Each row below holds a small network's activations on one input, seen along a few directions.
In each table, some parts of the input vary, and every possible input appears once, in random order.
A made-up example of a description, with smaller parts first: one of 3 separate values, together with either a single point or one of 11 places along a line or (one of 5 places around a ring, together with one of 6 places along a line).
Shared parts are said once, and a part with two or three values counts as separate values.

Other details of the inputs vary at random and push rows far along two fixed directions, the same in every table; ignore that.

Rows:
r1: [-38   5  26 -32  20 -17  21  25  50 -39  36  25  16 -34]
r2: [ 27  68 -44 -63  70 -28 -62  21 -88  32 -28  64 -39  61]
r3: [-48   8  21 -20   2  21  -8  35  43 -24  -5  48  28 -33]
r4: [ 23 -23   1  23 -30  -4   3 -37 -17  12   1 -33  -3   3]
r5: [ 14 -34  18  28 -21  -1  15 -23 -26  -6   7 -32 -17  23]
r6: [ 42 -30 -21  28   0  -1  29  -2  -1   9   6 -58 -14  12]
r7: [ 35  29 -68 -53 103 -16 -70  29 -41  -3  -4  42 -60  81]
r8: [  7 -29   8  32 -32  25  -2 -23 -26  17 -26 -27   5  10]
r9: [-35  21  28 -27  11 -27  51  44  27 -23  25  24  22 -38]
r10: [ 22 -14   0  22 -35  -7  16 -26 -26  27  -2 -36  -3  -2]
r11: [-35  12  25 -34  12  -6  12  25  48 -34  31  34  15 -40]
r12: [-37  27  11 -28 -19   3  15  29  44  -1   5  37  32 -57]
r13: [-33  41  20   4  11  17  19  34  50 -21  16  44  19 -14]
r14: [-42  18  27 -21  -2  10  23  39  31 -22  14  43  28 -35]
r15: [  9 -24  -2  29 -30  10   0 -16 -30  22 -34 -41  13  -1]
r16: [-42  16  30 -25   6  -3  35  40  28 -28  22  37  18 -32]
r17: [ 29  72 -47 -35  81 -10 -88  -5 -39  17 -10  64 -50  76]
r18: [ -1 -34   4  33 -27  22  -7 -20 -28  11 -30 -35   9  10]
r19: [ 42 -41 -31  26   4  -5  13 -20  17  -3  16 -57 -19  12]
r20: [ 22  68 -41 -27  79  -7 -76   9 -49  10 -17  68 -50  88]
r21: [  8 -25 -11  25 -31   4  -5 -24 -22  27 -27 -44   9  -8]
r22: [ 18 -29  -5  25 -31   9 -12 -38 -11  18 -19 -32   4  -3]
r23: [ 15 -34   4  25 -28  21 -24 -41  -6  12 -16 -33   1   2]
r24: [  15   49  -66  -66   83  -23 -105    5  -69   22  -44   60  -34   57]
r25: [ 20 -11   6  24 -43  12  11 -22 -30  27 -21 -30   4   2]
r26: [ 24 -26   4  20 -21 -16  16 -35 -19   5  10 -39 -13   5]
r27: [ 17 -18   4  27 -36  12   6 -19 -29  28 -29 -33   8  -1]
r28: [ 29   9   6  53 -23   9  23 -22 -10  20  -4 -32  -5  21]
r29: [-39  15  20 -30  -7  18 -10  18  58 -23  11  43  28 -46]
r30: [-36  18  18 -30   9 -33  46  36  36 -18  30  20  19 -44]
r31: [-45  19  24 -21 -12  22  13  34  37 -17   0  46  32 -38]
r32: [ 21 -30   4  20 -11 -28  24 -34 -18   0  14 -45 -12  12]
r33: [ 13 -31  16  31 -29  12   3 -25 -23   1  -2 -27  -8  21]
r34: [-45   2  32 -23  17 -15  30  38  37 -43  30  31  14 -21]
r35: [ 16 -20  -6  24 -37   6   0 -27 -20  33 -22 -36   5  -8]
r36: [ 39 -46 -23  25   6   8   1 -22  20  -9  21 -58 -22  17]
r37: [ 24  54 -45 -68  78 -20 -94   0 -66  16 -16  66 -46  65]
r38: [ 29  -1  -3  51 -21   5   4 -41   8  13   5 -29 -10  17]
r39: [-24  50   6  -3   6  -1  20  27  55  -5  19  38  18 -31]
r40: [-44   9  31 -23  14 -15  43  39  29 -34  27  28  20 -28]
r41: [-33  25  16 -32   2 -21  37  36  35 -12  25  29  17 -50]
r42: [ 23 -14  13  22 -26 -13  34 -17 -38  15   1 -39  -9   7]
r43: [  7 -39   0  26 -22  20 -28 -37  -8   5 -19 -41   4   2]
r44: [ -1 -42   6  35 -25  23 -18 -23 -20   1 -26 -34   3  14]
r45: [-45  13  24 -21  -8  21  -1  32  44 -26   3  49  25 -32]
r46: [ 32 -41 -17  31   3  11  22  -6   1  -3  10 -53 -17  23]
r47: [-36  22  10 -30  -9   5   0  21  53 -17   7  45  31 -51]
r48: [ 41 -32 -31  24  -2  -7  24 -10   8  13  12 -60 -19   6]
Each input here is: one of 6 places around a ring, together with either one of 2 separate values or one of 6 places along a line.
Question: Changing only the place on the ring of 6 turns r26 into r16. The same change can be made to r47. Which row results?
Answer: r31
Question: Changing only the place on the ring of 6 turns r17 into r28. The same change can be made to r43. Which row results?
Answer: r15
Question: Which other rows does r38 become when the choice among 2 separate values takes its other values? List them by row number.
Answer: r19
Question: List by row number the other rows that have the place on the ring of 6 in common with r35.
Answer: r10, r12, r21, r30, r39, r41, r48
Question: A walk changes only the place on the ring of 6. It starts at r9 and steps to r30. List the rest of the walk in order.
Answer: r32, r1, r34, r40
Question: A walk changes only the place on the ring of 6. It starts at r10 and steps to r4. List the rest of the walk in order.
Answer: r37, r33, r14, r2
Question: Which other rows does r46 become when the choice among 2 separate values takes its other values? List them by row number.
Answer: r13

Rows:
r49: [ 25  -7  -7  23 -19  -3   5 -25 -13  19  -4 -29  -9  10]
r50: [ 11 -25  10  14 -16  -7   3 -26 -31   6  -1 -27  -8  12]
r51: [ -9  15   0   1  -1  -2  14  10  21   0   7   6   7 -15]
r52: [ -9   1  -2  -4  11   7   2  17  28 -13   5   7   8 -15]
r53: [-14   1   7 -12   3  -3  15  20   6 -12   7   8   8 -12]
r54: [-9 15  9  0  3  0 16 16 18 -9 12 13  4 -7]
r55: [ 12 -24   8  14 -15  -5   7 -23 -29   6  -4 -30  -9  14]
r56: [-15  -1   5  -9   9   7   2  15  27 -19  10  17   4  -8]
r57: [ 20 -26  -5  25  -8  10  -1 -18 -11   1  -1 -31 -12  21]
r58: [-11  13  12  -1   1  -1  15  13  17 -10  13  18   3  -7]
r59: [ -6  75 -29 -56  59  -3 -65  25 -41  15 -29  89 -14  37]
r60: [-17   0  10 -15   2  -4  14  17   5 -12   7  12   6 -12]
r61: [ -8   0   2 -18  -4  -8   3   6   8   2   1   4  11 -26]
r62: [ -9  -1  -1 -15  -3  -9   8  10  11   0  -1   5  10 -23]
r63: [-11   0  -7  -4   8   6   0  12  28  -8   5   5   8 -17]
r64: [-14  14  16  -4   1  -6   8   4  14 -11  15  21   6 -10]
r65: [-13  15  16  -3   2  -3  12   8  16 -12  13  17   5  -8]
r66: [-13   0   4 -11   4  -3  16  20   9  -6   5   5  11 -12]
r67: [ -5  15   2  -6  -8  -3   7   2  19   2   9   7   9 -20]
r68: [ 16 -25   3  22 -11   5  -5 -28 -11  -1  -2 -29 -12  21]
r69: [ 25  35 -40 -35  44  -9 -79  -9 -97  38 -49  35 -39  66]
r70: [ 20 -21  -6  17 -13  -5   9 -14 -25  11  -9 -34  -5  10]
r71: [ 14 -26   4  22 -13   2  -9 -32 -13  -1   0 -27 -10  20]
r72: [  8 -20   1  29 -28  23 -23 -25 -17  13 -25 -19   3  14]
r73: [-12   0  -2 -11   1  -7  12  14   9  -2   1   3  11 -19]
r74: [ 23  -9   0  29 -11   2  12 -16 -15  14   0 -30 -11  21]
r75: [ -7  -2  -6  -8   3   4  -4   7  29  -7   4   6   8 -20]
r76: [ -7   0  -4 -12   0   5  -8   3  27  -6   6   5  10 -23]
r77: [ 21 -26  -7  25  -5  11  -1 -17  -8   6  -3 -34 -10  20]
r78: [ -5  15   4   2   2  -2  16  15  21  -4   7   7   7 -13]
Question: Describe the family of inputs behind these rows.
Answer: one of 3 separate values, together with either a single point or one of 9 places along a line
Question: Changing only the choice among 3 separate values turns r78 into r70. The same change can be made to r59. Which row results?
Answer: r69
Question: Which other rows does r77 become when the choice among 3 separate values takes its other values? List them by row number.
Answer: r66, r74
Question: Which other rows does r71 become when the place on the line of 9 takes its other values? List them by row number.
Answer: r52, r56, r57, r63, r68, r75, r76, r77
Question: Which other rows does r61 become when the choice among 3 separate values takes its other values? List them by row number.
Answer: r67, r76

Rows:
r79: [  9 -24  -2  26 -25   8  -4 -25 -19  19 -21 -34   7   1]
r80: [-20   2   2   7  14  25  -4  17  74 -33  20  17  13 -15]
r81: [-26  19  15  -6 -11  14  16  28  32  -9   3  32  23 -30]
r82: [ 26 -23  -4  23 -15  -6  26 -13 -20  10   3 -39 -14  15]
r83: [-29   7   4 -20  -4   8   6  31  24  -8  -5  23  26 -35]
r84: [ 10  -6  10  36 -27  10  -1 -30 -21  16 -16 -23   1  15]
r85: [ 24  -8   5  31  -7  -7  21 -18 -26   7   5 -31 -13  26]
r86: [-22  24   4 -16  21 -16  10  21  26 -15  12  23  11 -20]
r87: [ 20 -16   2  24  -5  -9  21 -13 -32   6   1 -36 -13  24]
r88: [ 35 -24  -6  15 -13  -4  19 -16 -20  12   7 -40 -20  16]
r89: [-21  17  16 -18   8  -7  13  14  34 -22  29  27   6 -19]
r90: [-10   8  -7 -32  16 -11   9  26  33 -11  16  16   9 -31]
r91: [-34   6  25 -21  -9  10   9  22  22 -20   6  33  20 -27]
r92: [-39   0  22 -18  -8   6   7  25  25 -17  -2  23  28 -35]
r93: [ 15 -19  16  26 -32  14   0 -32 -25   8  -6 -17  -6  18]
r94: [ 12 -13  12  38 -32  16  13 -21 -18  16 -11 -25   1  10]
r95: [-21  25   8  -8  12  -9  20  23  36 -13  19  22  12 -19]
r96: [ 28  -9  -6  29 -14  -6  14 -24 -10  13   4 -33 -13  17]
r97: [-23  -1  12 -32  12 -11  15  24  24 -24  21  20   9 -26]
r98: [ 21 -18  -9  19   0 -16   4 -22 -28  11  -6 -38 -11  18]
r99: [-22   8  -1 -27  -2   9  -7  23  32  -5  -2  23  24 -40]
r100: [  9 -20   7  30 -29  13  11 -17 -26  16 -15 -30   0  10]
r101: [-29  13  10 -15  -7  11  14  33  25  -9   0  27  22 -31]
r102: [-36   9  15 -17   0   5   8  29  19 -12  -7  23  28 -31]
r103: [  8  88 -55 -75  86 -17 -92  28 -55  24 -32  98 -35  58]
r104: [-27   2  14 -23  12 -14  19  28  26 -22  17  16  12 -27]
r105: [  9 -12   4  31 -24   7  -8 -32 -22  17 -21 -28   3   8]
r106: [ 20 -11   5  29 -12  -9   8 -29 -17   6   9 -31 -15  22]
r107: [  72   49  -72  -42   77  -31  -85  -22 -100   43  -23   26  -76  104]
r108: [ 15 -16  -6  29 -32  11  -7 -30 -13  21 -19 -29   3   1]
r109: [ 28 -16 -13  25 -13 -10   8 -27 -12  14  -1 -38 -12  11]
r110: [-35  20  25  -6 -10   9   2  14  34 -14   3  33  23 -28]
r111: [ 21 -22 -11  20  -5 -12   8 -21 -20  13  -3 -40  -9  12]
r112: [ 22 -17  -3  23  -8 -14  -1 -32 -22   9   2 -34 -16  19]
r113: [ -1  74 -41 -83  89 -22 -86  34 -72  12 -30  97 -38  63]
r114: [-18   5  -1 -23  12 -11  24  34  29 -14  13  14  12 -28]
r115: [-35   6  10 -15  -3   8   9  29  24  -8  -4  21  27 -34]
r116: [ 36 -18 -15  17 -11  -7   1 -30 -13  16   4 -38 -18  12]
r117: [  57   36  -58  -42   80  -37  -77  -14 -123   34  -26   25  -76  112]
r118: [-17  10  -7 -25  16 -14  13  27  31 -12  11  16  13 -28]
r119: [-25   8   6 -25  17 -17   7  22  26 -19  14  20  11 -25]
r120: [-22 -17  -3  -5  19  22   0  30  63 -34  14   6  13 -21]
r121: [  9 -21   0  25 -21   5  -7 -26 -27  16 -24 -32   5   6]
r122: [-20  -4  -5   1  18  21 -12  15  71 -31  15  13  14 -22]
r123: [-34  19   9  -9  -3   8  -1  17  34  -5  -5  28  26 -35]
r124: [ 36 -18  -1  23 -17   0  22 -20 -11  11  12 -36 -17  14]
r125: [ 20 -20   1  26 -11  -6  26 -13 -22   9   3 -38 -12  17]
r126: [-20  22  10 -14 -10  15   0  18  40  -5   5  30  21 -34]
r127: [ 13  75 -56 -89  88 -15 -85  40 -63  20 -26  92 -41  54]
r128: [ 29 -51 -19  41  -6  22 -17 -33  11  -3  -5 -57 -11  19]
r129: [ 26 -51  -5  47 -14  27   4 -21  11  -8   4 -54 -15  26]
r130: [  7 -30   6  24 -29   5 -10 -32 -23  12 -20 -32   3   3]
r131: [ 23 -19  -6  23 -32  15 -12 -34 -11  22 -14 -32  -1  -2]
r132: [ 22 -13   5  34 -13  -3  27 -17 -15   9   8 -34 -10  18]
r133: [ 10 -18  19  35 -34  12   6 -27 -23  10 -10 -23  -2  15]
r134: [-19  -4   9   9  12  27   8  26  70 -36  23  16  11 -14]
r135: [  5  72 -64 -86  91 -22 -96  33 -60  23 -38  89 -30  48]
r136: [ 24 -27   4  12 -12  -7  12 -24 -31   2  10 -32 -21  24]
r137: [ 26 -20  -5  14  -8 -11  -6 -37 -24   8   7 -30 -21  20]
r138: [ 12  -9  14  36 -26  12   9 -22 -27  13 -14 -22   0  17]
r139: [-35  16  21 -12  -3   7  16  30  18 -14  -2  28  24 -25]
r140: [ 23 -30  -7  15 -28  14  -4 -20 -24  19 -14 -36  -2   3]
r141: [ 12 -17  14  26 -34  13  -8 -39 -17  11  -7 -20  -4  13]
r142: [ 21 -17  11  30 -15  -6  19 -23 -21   3  11 -32 -15  22]
r143: [-22   4   5 -32  15 -14   5  18  27 -21  20  22   9 -27]
r144: [-33   3  14 -27  -3   5  -9  13  26 -15  -1  30  24 -35]
r145: [ 21  -4   1  30  -6  -9  11 -24 -20   9   3 -31 -12  24]
r146: [ 10  -8   7  36 -30  14   1 -29 -14  19 -14 -25   2   9]
r147: [-25  10   8 -21  19 -14  22  32  21 -18  11  16  14 -23]
r148: [-24   7   5 -19  15 -11  25  32  27 -14  13  13  14 -27]
r149: [ 12 -22   6  21 -30   9 -17 -42 -20  12 -13 -23  -4   8]
r150: [-35  -3  20 -26  -8   8   2  20  24 -19   2  27  25 -34]
r151: [-11   4  -2 -31  13  -8  19  32  31 -13  18  13   9 -31]
r152: [ 22 -13  -8  26  -7 -11   6 -27 -16  14  -1 -36 -12  15]
r153: [-16  18   9 -10   6  -5  32  31  36 -16  22  22  11 -23]
r154: [-19  20  13 -14  -9  17  10  27  34  -7   8  32  18 -32]
r155: [-20  11  21 -18   5  -5  24  21  30 -25  31  27   7 -19]
r156: [-37  14  19 -11  -7   6  -5  12  34 -13  -1  30  25 -35]
Question: Describe the family of inputs behind these rows.
Answer: one of 6 places around a ring, together with either a single point or (one of 2 separate values, together with one of 6 places along a line)
Question: Changing only the place on the ring of 6 turns r108 into r83. The same change can be made to r112. Which row results?
Answer: r104
Question: Changing only the place on the ring of 6 turns r126 into r99. The same change can be made to r96. Which row results?
Answer: r118
Question: Which other rows does r113 become when the choice among 2 separate values takes its other values? List them by row number.
Answer: r117
Question: Which other rows does r99 become when the place on the line of 6 takes its other values? List them by row number.
Answer: r79, r121, r130, r135, r144
Question: A walk changes only the place on the ring of 6. It starts at r105 and steps to r84. List the rest of the walk in order.
Answer: r138, r139, r102, r121
Question: List by row number the other rows that have the place on the ring of 6 in common with r134.
Answer: r81, r85, r93, r94, r124, r132, r133, r138, r142, r153, r154, r155

Rows:
r157: [  5 -15  -3   4 -30 -13   8 -21 -25  23 -15 -21   5 -11]
r158: [-30  29  18 -22  19 -12  37  50  30 -19  16  27  19 -32]
r159: [ 16  11   3  21 -18  -6  16 -16 -18  24  -9 -24   4  -2]
r160: [ 26 -11   3  18 -12  -3  14 -19  -5  -1  23 -21 -19  17]
r161: [  8 -23   6   7 -15 -25  16 -20 -24   1   6 -23 -11   6]
r162: [-27  16   5 -36   5   6  -3  31  45  -8   3  32  29 -53]
r163: [ 26  58 -63 -74 105 -33 -95   7 -66   9 -16  61 -57  80]
r164: [ 20 -12   3  24  -4  -5  11 -20   4   0  17 -23 -18  21]
r165: [ 11 -28 -11   9  -3   4  -1  -8  -8  -1  -5 -35  -4   8]
r166: [ 14  -7 -14  26 -15   6  -3 -18   2  13 -12 -19   3   3]
r167: [ 10 -28 -11  18   0   5   4  -7  -6   3  -2 -32  -7   7]
r168: [  2 -11   6  32 -18  17  -8 -19  -9   0 -16  -7   1  17]
r169: [  7 -23  16  12 -22  18 -15 -20 -17   6 -15 -15   6   2]
r170: [-28  31   4 -19   3   4   8  31  55  -8   8  39  20 -37]
r171: [  2   7  21  24 -18   8  10 -17 -32  14 -10 -12   5  14]
r172: [-36  27  24 -21  -6  20   8  30  36 -22  11  53  20 -28]
r173: [-28  36  25 -18  19 -21  33  37  35 -24  31  31  14 -29]
r174: [ 23 -19  -5  14 -12   6  17  -3 -12   5  10 -24 -14  13]
r175: [-31  11   0 -18  23   2  18  45  50 -27  14  31  21 -26]
r176: [ 21 -26   3   7  -3  -1   2 -25  -3  -4   9 -31  -9   5]
r177: [  4  -6  12  27 -22  18  -4 -19 -10   6 -12  -6  -7  20]
r178: [ 19 -33  -4   3  -5   7   5  -8 -10   3  -3 -35  -3   1]
r179: [ -1 -17   9  27 -18  17 -14 -20 -11   3 -15 -13   0   8]
r180: [ 10 -13 -12  21 -14   7  -8 -19  -1  16 -12 -24   1  -5]
r181: [ -9 -19  16   7 -31   0   1 -22 -37  15 -14 -10   6   3]
r182: [ 32  61 -66 -68 102 -27 -79  28 -71  23 -22  68 -61  88]
r183: [-46  15  22 -21   1  13 -13  30  39 -25  -1  41  30 -33]
r184: [ 11 -13 -12  13 -17   5 -15 -19  -5  14 -14 -27   3  -4]
r185: [-33  14   8 -21  25  -4   9  27  55 -31  27  30  13 -31]
r186: [ 17 -17  -4  28   0  -4   8 -22   4  -5  12 -24  -9  19]
r187: [ 23  -3  -8  16 -27   9   5 -18  -6  18  -1 -16  -5   0]
r188: [-39   6  10 -40   7 -19  28  45  23 -22   8  32  20 -42]
Question: Changing only one part turns r183 into r165. The same change can be made to r168. Which row results?
Answer: r175
Question: Describe the family of inputs behind these rows.
Answer: one of 4 places along a line, together with either one of 2 separate values or one of 6 places along a line
Question: Which other rows does r161 become when the place on the line of 4 takes its other values? List them by row number.
Answer: r157, r181, r188
